A small network was shown many inputs. Here are its activations along a few directions, one row for each input.
Each table varies a few parts of the input and shows all the possible inputs, shuffled.
A made-up example of a description, with smaller parts first: one of 6 places along a line, together with either a single point or one of 11 places along a line or (one of 3 separate values, together with one of 8 places around a ring).
Shared parts are said once, and a part with two or three values counts as separate values.

A family of inputs:
R1: [ 0.60 -0.05  0.69 -3.99  3.67 -3.69 -7.26 -1.23 -2.61  2.72  0.31]
R2: [ 0.02 -1.89 -0.60  1.89 -0.16  2.50  5.63  0.33  1.24 -2.60 -1.86]
R3: [-0.61  0.29 -0.29 -4.28  2.84 -2.95 -6.80 -1.48 -3.35  2.16  0.14]
R4: [ 2.55  0.66  3.73  1.10  1.32  2.18  2.60  0.01 -1.02 -5.46 -0.37]
R5: [-3.89 -1.74 -0.37 -3.81 -0.12  2.99 -0.55 -0.22  1.40  6.14 -0.85]
R6: [-0.78  0.45  2.45 -6.76  0.99  3.09 -4.23 -1.34 -1.02  0.75  0.86]
R7: [-0.58  0.39  1.59 -5.18  0.64  3.40 -3.78 -1.00  0.00  2.66  0.07]
R8: [-1.24 -0.56 -1.49  1.89 -6.11  1.02  2.27  1.34 -1.68  0.81  3.57]
R9: [-2.68 -1.64  0.51 -5.11  0.51  2.78 -0.48 -0.43  1.44  4.56  0.46]
R10: [ 0.40 -1.56 -0.42  2.71 -0.17  1.82  6.98  0.97  1.39 -0.43 -2.22]
R11: [ 1.96  2.01  1.99  1.80 -3.82  1.25 -1.17  1.46 -3.24 -1.97  4.60]
R12: [ 1.44  1.29 -1.39  4.92  2.55 -3.91  3.31  0.05  3.39 -3.52 -1.16]
R13: [ 0.06 -0.76 -2.67  5.35  2.40 -3.24  3.84 -0.41  3.37 -2.60 -1.79]
R14: [-3.13 -2.12 -2.81 -3.72  1.24 -3.64 -3.16 -0.93 -0.61  5.88 -0.83]
R15: [-2.12 -1.76 -1.94 -3.83  1.39 -3.33 -4.44 -0.30  0.46  4.36 -0.86]
R16: [ 0.78 -1.80  1.00  2.24  0.07  1.86  4.95 -0.37  1.22 -2.17 -1.42]
R17: [ 1.13 -0.32 -1.88  5.62  3.01 -3.69  3.74  0.33  3.22 -3.23 -0.77]
R18: [-1.83 -0.31  0.57 -5.91  0.63  2.61 -1.67 -1.80  0.35  4.15  0.76]
R19: [ 1.99  1.37 -0.59  5.47  2.95 -3.10  1.64  0.08  1.63 -4.49 -1.70]
R20: [-2.65 -1.78  1.09 -4.96  0.54  3.41 -1.86 -1.24  0.96  4.48  0.63]
R21: [ 0.44 -0.23 -0.11  1.78 -5.53  1.04  1.04  2.83  0.11 -0.15  3.98]
R22: [-0.91  0.78  1.68 -6.59  1.37  4.07 -4.48 -1.31 -2.00  0.37  1.08]
R23: [ 1.47  1.00 -0.64  2.40 -5.49  1.39  0.97  0.81 -1.53  0.69  3.09]
R24: [-0.61 -0.15 -0.48 -3.22  1.07 -3.68 -5.84 -0.39  0.35  4.26 -1.90]
R25: [ 1.23 -0.48  1.75  1.90 -0.46  1.67  4.62  0.17  2.15 -3.07 -1.80]
R26: [-1.00 -0.37 -3.57  6.22  1.61 -2.19  4.96 -0.08  2.51 -1.73 -2.75]
R27: [-1.85  0.23  2.13 -4.29 -0.01  3.61 -3.11 -1.19  0.77  3.60 -0.56]
R28: [ 1.78  0.55  2.67  0.80  0.64  2.61  3.01 -0.39 -1.33 -6.26 -0.79]
R29: [-0.55  0.22  0.10 -3.61  2.08 -3.41 -6.57  0.08 -0.69  3.77 -1.09]
R30: [-3.76 -1.39 -2.72 -2.08  1.14 -3.90 -2.67 -0.34 -0.10  7.44 -2.09]
R31: [ 1.21  1.16 -1.12  5.18  1.75 -3.45  2.11  0.04  2.65 -4.10 -2.39]
R32: [ 1.20  1.85 -0.20  2.02 -5.25  1.65 -0.51  0.65 -3.75 -0.55  3.17]
R33: [-0.65  0.15 -1.63  3.44 -5.96  1.32  2.97  2.68 -1.14  2.49  2.43]
R34: [ 2.02  1.83 -0.60  4.61  3.86 -2.23  1.13  0.09 -0.30 -7.14 -0.20]
R35: [ 1.68 -0.19  1.90  1.69 -0.41  2.52  3.99  0.89  1.45 -4.00 -2.04]
R36: [ 1.92  1.91 -0.55  3.79  3.11 -3.36  0.77 -1.67 -0.18 -6.19 -0.95]
R37: [-0.68 -0.61 -0.64 -2.88  2.56 -4.38 -3.83 -0.17  0.22  5.35 -0.45]
R38: [ 1.68 -0.18  2.34  1.70 -0.28  2.98  2.67  0.68  0.63 -4.33 -2.01]
R39: [ 1.81  2.14 -0.57  1.23 -6.51  1.09  0.38  1.02 -2.01 -0.08  2.50]
R40: [ 2.15  1.62  1.11  0.47 -3.65  1.28 -1.19  1.79 -4.38 -2.59  5.18]
- The inputs of R7 and R27 match in every part but one. If R29 is changed in the same way as R7 into R27, which row does it become? => R24
- What do these inputs look like to the network? => one of 5 places along a line, together with one of 8 places along a line
- Which other rows does R11 become when the place on the line of 8 takes its other values? List them by row number. => R8, R21, R23, R32, R33, R39, R40
- Which other rows does R5 become when the place on the line of 5 takes its other values? List them by row number. => R10, R26, R30, R33

A family of inputs:
R41: [ 2.86  1.19 -0.37  6.51 -1.19 -1.65  4.10  1.19  0.88 -7.45  0.67]
R42: [-0.98 -1.31  0.15 -1.96  4.36  0.44 -0.68 -1.10  2.14  0.54 -1.40]
R43: [ 0.16 -2.32  0.85 -3.46  0.09  0.87  0.61  0.35  0.11  1.02 -1.05]
R44: [-1.69 -0.60  0.31 -1.61 -2.89  2.96  0.77  1.31  0.74  2.80  1.77]
R45: [ 0.46  1.09  0.88 -0.68  3.96 -2.04 -3.26 -1.17  0.18 -0.37  0.23]
R46: [ 0.22  0.47  0.63  0.09 -3.46  0.58 -2.62  1.19 -1.05  1.44  3.32]
R47: [ 1.40 -0.99 -0.48  5.62 -0.82  1.24  6.87  0.25  2.39 -5.88 -1.53]
R48: [ 0.43  2.46  0.41 -0.93 -1.22  1.74 -2.05 -0.28 -3.55  0.49  1.70]
R49: [-0.91  0.23 -1.79  1.28  1.45 -4.54 -2.51 -0.16 -0.69  2.32 -1.20]
R50: [-2.04 -1.21 -2.62 -0.84  1.52 -2.38  0.53 -1.08  1.95  3.36 -2.13]
R51: [-1.39  0.48  0.03 -2.55 -1.16  4.11  0.61 -0.31 -0.98  1.29  0.14]
R52: [ 1.48  0.51  2.01 -1.49 -0.66 -1.33 -2.37 -0.20 -2.13  0.43 -0.51]
- What do these inputs look like to the network? => one of 2 separate values, together with either a single point or one of 5 places along a line
- The inputs of R41 and R47 match in every part but the choice among 2 separate values. If R52 is changed in the same way as R41 into R47, which row does it become? => R43
- Which other rows does R44 become when the choice among 2 separate values takes its other values? List them by row number. => R46

A family of inputs:
R53: [-0.99 -0.47 -0.61  2.44 -1.73  3.11  4.75  0.54  2.38 -1.14  0.49]
R54: [-2.21 -1.23 -2.10  2.57 -1.38  1.11  3.66  0.11  2.28  2.21 -0.59]
R55: [-0.43 -0.35 -1.51  0.39  3.19 -3.99 -0.63 -1.09  0.56 -0.31 -3.31]
R56: [-0.87 -0.65 -2.63  1.07  0.25 -3.14  0.85  0.05  0.40  0.93 -1.26]
R57: [-1.19 -1.53 -1.70  1.58 -2.40 -0.02  3.88  0.53  1.59  1.73 -1.01]
R58: [-0.79  1.86  0.57 -4.57 -3.32  1.94 -7.52  0.50 -4.12  5.36  3.94]
R59: [ 2.56  0.98  2.40  2.92 -2.69  0.56  1.98  0.93 -1.03 -4.23  0.86]
R60: [-0.38 -1.46 -0.98 -0.71  3.99 -2.79  0.82 -1.65  2.09  1.09 -4.09]
R61: [ 0.67 -0.66  1.56  0.86 -1.41  3.11  5.16  0.46  0.53 -3.50 -0.49]
R62: [ 2.09 -0.31  2.42  0.09  1.75  3.43  4.08 -0.71  0.75 -5.14 -1.88]
R63: [ 0.45 -0.48 -1.06  3.35 -2.43 -2.57  0.94  2.19 -0.63  0.82  1.27]
R64: [ 0.13  0.08  1.98 -4.77  3.27 -2.58 -6.19 -1.08 -1.13  2.75  0.50]
R65: [ 1.78  0.01  0.34  3.23 -3.16 -0.44  1.59  2.10  0.05 -2.23  1.96]
R66: [ 3.61  2.55  2.20  3.29  1.12  1.09 -0.44 -0.43 -1.74 -6.91  1.31]
R67: [-1.91 -1.47  1.34 -6.66  4.06 -0.01 -3.19 -1.77  0.76  3.56 -1.48]
R68: [ 0.57 -0.29 -1.17  2.13 -2.83  1.11  3.15  1.43  0.41 -2.65  1.19]
R69: [-2.02 -0.46  0.50 -7.05 -3.45  3.00 -4.28  0.32 -3.28  5.22  2.53]
R70: [ 3.64  0.91  3.35  1.72  0.79  0.76  1.35 -0.22 -1.02 -6.36  0.35]
R71: [-3.40 -0.78  0.68 -6.71 -1.97  5.39 -3.16 -0.07 -0.98  7.48  1.42]
R72: [ 1.35  0.26  2.12  0.87  2.64  4.57  4.13 -1.67  1.82 -4.69 -1.42]
R73: [ 1.19 -0.42 -0.31  1.08  3.44 -5.25 -2.19 -0.37 -0.03  0.20 -2.01]
R74: [-2.40 -1.12 -2.72  0.87  1.86 -1.08  2.09  0.17  2.85  2.44 -1.62]
R75: [-1.33 -0.27  0.76 -5.31  3.47 -0.93 -5.02 -1.45 -0.54  3.11 -1.39]
R76: [-0.35  0.34  1.84 -6.26 -3.88  1.57 -5.51  0.06 -3.50  5.62  3.43]
R77: [ 1.08  0.34  1.09  1.74 -1.92  1.98  3.56  0.82 -0.89 -4.68  0.31]
R78: [-2.68 -0.67  0.74 -5.56  4.86  1.09 -3.59 -2.12  1.89  4.57 -1.66]
R79: [ 0.00  1.42 -2.71  3.49  0.42 -4.66 -2.56  0.90 -0.50  0.56  0.65]
R80: [ 1.33  1.99 -0.60  4.81 -3.33 -0.46 -0.12  1.45 -0.57 -3.15  2.72]
R81: [ 0.21 -0.08 -1.53  2.07 -0.13 -4.94 -0.76  1.11  0.11  1.30 -0.43]
R82: [ 2.37  2.70  0.89  4.32 -1.65  0.71  0.39  1.51 -1.80 -4.86  1.98]
R83: [-1.25 -0.90 -1.75 -0.29  5.22 -1.64  1.03 -1.81  3.06  1.09 -3.15]
R84: [ 0.08 -1.40 -0.16  1.58 -2.48  2.18  4.52  0.70  1.25 -1.35  0.15]
R85: [ 1.07  1.66 -1.55  2.36  3.53 -5.15 -3.54 -0.92 -0.14 -0.67 -1.06]
R86: [-1.20 -1.66 -2.18  0.11  0.58 -2.08  2.41 -0.03  1.97  1.89 -1.85]
R87: [ 2.38  0.53  1.96  1.02  0.86  2.41  2.60 -1.01 -0.62 -6.36 -1.07]
R88: [-0.20  1.72  0.91 -3.41  3.56 -2.37 -7.71 -1.38 -1.53  2.03  1.59]
R89: [-0.01  1.23 -2.29  4.58 -2.54 -2.63 -0.66  1.19 -0.79 -0.16  2.27]
R90: [-0.96 -0.85 -2.36  2.47 -2.56 -1.17  2.05  1.11  0.01  0.45  0.07]
R91: [ 0.17  0.09  1.24  1.74 -0.71  4.36  5.05 -0.29  1.90 -3.01 -0.20]
R92: [-2.18 -1.17  1.01 -7.45 -2.90  4.41 -2.96 -0.11 -1.81  6.98  1.00]
- The inputs of R63 and R54 match in every part but one. If R70 is changed in the same way as R63 into R54, which row does it become? => R72
- What do these inputs look like to the network? => one of 5 places along a line, together with either one of 2 separate values or one of 6 places along a line
- Which other rows does R90 become when the place on the line of 6 takes its other values? List them by row number. => R55, R56, R68, R77, R87
- Which other rows does R88 become when the choice among 2 separate values takes its other values? List them by row number. => R58

A family of inputs:
R93: [-0.79 -0.42 -4.28  5.12 -2.83  0.39  6.54 -0.24  2.52 -0.73  0.31]
R94: [-0.24 -0.52  3.03 -8.35 -6.05  5.54 -4.31 -0.96 -4.92  5.05  3.91]
R95: [ 0.02 -2.02 -3.62  2.90  0.27 -2.93  6.39  1.49  2.10 -2.75 -4.22]
R96: [ 0.53 -0.46  0.37  2.03  3.59 -1.61  5.00 -1.48  2.13 -4.74 -6.17]
R97: [-2.51 -2.16  3.17 -0.46  4.80  3.25 -0.72 -1.32  3.92  1.57 -0.61]
R98: [-1.83  2.81 -1.65 -5.11  1.29  0.81 -6.62 -0.65 -2.53  5.89  1.53]
R99: [ 2.83  1.82  2.34  5.71  2.62  0.14 -3.35 -1.52  0.05 -5.86  2.31]
R100: [ 3.91  0.30  2.76  4.54  2.55 -5.36 -2.11 -0.81 -1.49 -6.15 -2.01]
R101: [-0.19 -3.05 -2.06 -2.06  1.50 -3.26  2.02  1.18  2.28  3.63 -2.66]
R102: [-0.21 -2.16  3.57 -2.26  4.65 -2.26  0.50 -1.51  3.03  2.02 -4.73]
R103: [-2.57  1.51  0.00 -7.16  4.90  0.78 -6.69 -2.20 -1.12  3.36  1.96]
R104: [ 5.54  0.54  2.92  2.78 -7.83  4.63 -0.23  1.56 -4.68 -5.67  4.04]
R105: [-0.90 -0.10 -1.08  2.80  3.65  3.85  3.95 -0.73  3.38 -5.71 -2.12]
R106: [ 0.50 -1.14  0.78  0.33 -6.48  7.77  7.56  1.07 -1.70 -4.91  0.26]
R107: [-0.11 -1.67  4.46 -5.08 -5.76  6.79  3.14  2.17 -0.06  2.04  1.91]
R108: [ 0.04 -0.17  0.36 -7.68  4.33 -4.27 -6.16 -2.44 -1.79  3.39 -2.89]
R109: [ 1.49  1.78 -1.27  6.95 -4.04 -4.17 -0.61  1.82 -0.55 -2.56  4.23]
R110: [-2.88  0.52 -3.98 -4.51 -2.36 -1.88 -5.67 -0.68 -1.43  7.24  3.09]
R111: [-1.03  2.22 -2.71  3.73  0.34  3.23  4.94  1.11  1.66 -3.36 -2.06]
R112: [ 2.72  0.94 -0.55  5.05 -0.41 -7.30  0.04  1.63 -1.54 -3.49  0.31]
R113: [ 2.03  4.54  0.75  5.78 -0.11 -1.22 -1.54  2.65 -1.89 -4.13  2.58]
R114: [-1.52 -1.90 -2.76 -5.17  1.01 -4.80 -5.94 -1.33 -2.04  6.40 -1.05]
R115: [-2.16  1.12  1.20 -0.47  1.78  2.26  1.25  0.94  2.39  4.17 -0.10]
R116: [-2.67 -2.33 -1.75  0.60 -1.41 -0.38  2.64  0.27  2.26  5.29  2.20]
- What do these inputs look like to the network? => one of 4 places along a line, together with either a single point or one of 5 places around a ring
- The inputs of R113 and R98 match in every part but the place on the line of 4. If R100 is changed in the same way as R113 into R98, which row does it become? => R108
- A walk changes only the place on the line of 4. It starts at R103 and steps to R97. List the rest of the walk in order. => R105, R99
- Which other rows does R96 become when the place on the ring of 5 takes its other values? List them by row number. => R93, R95, R105, R111
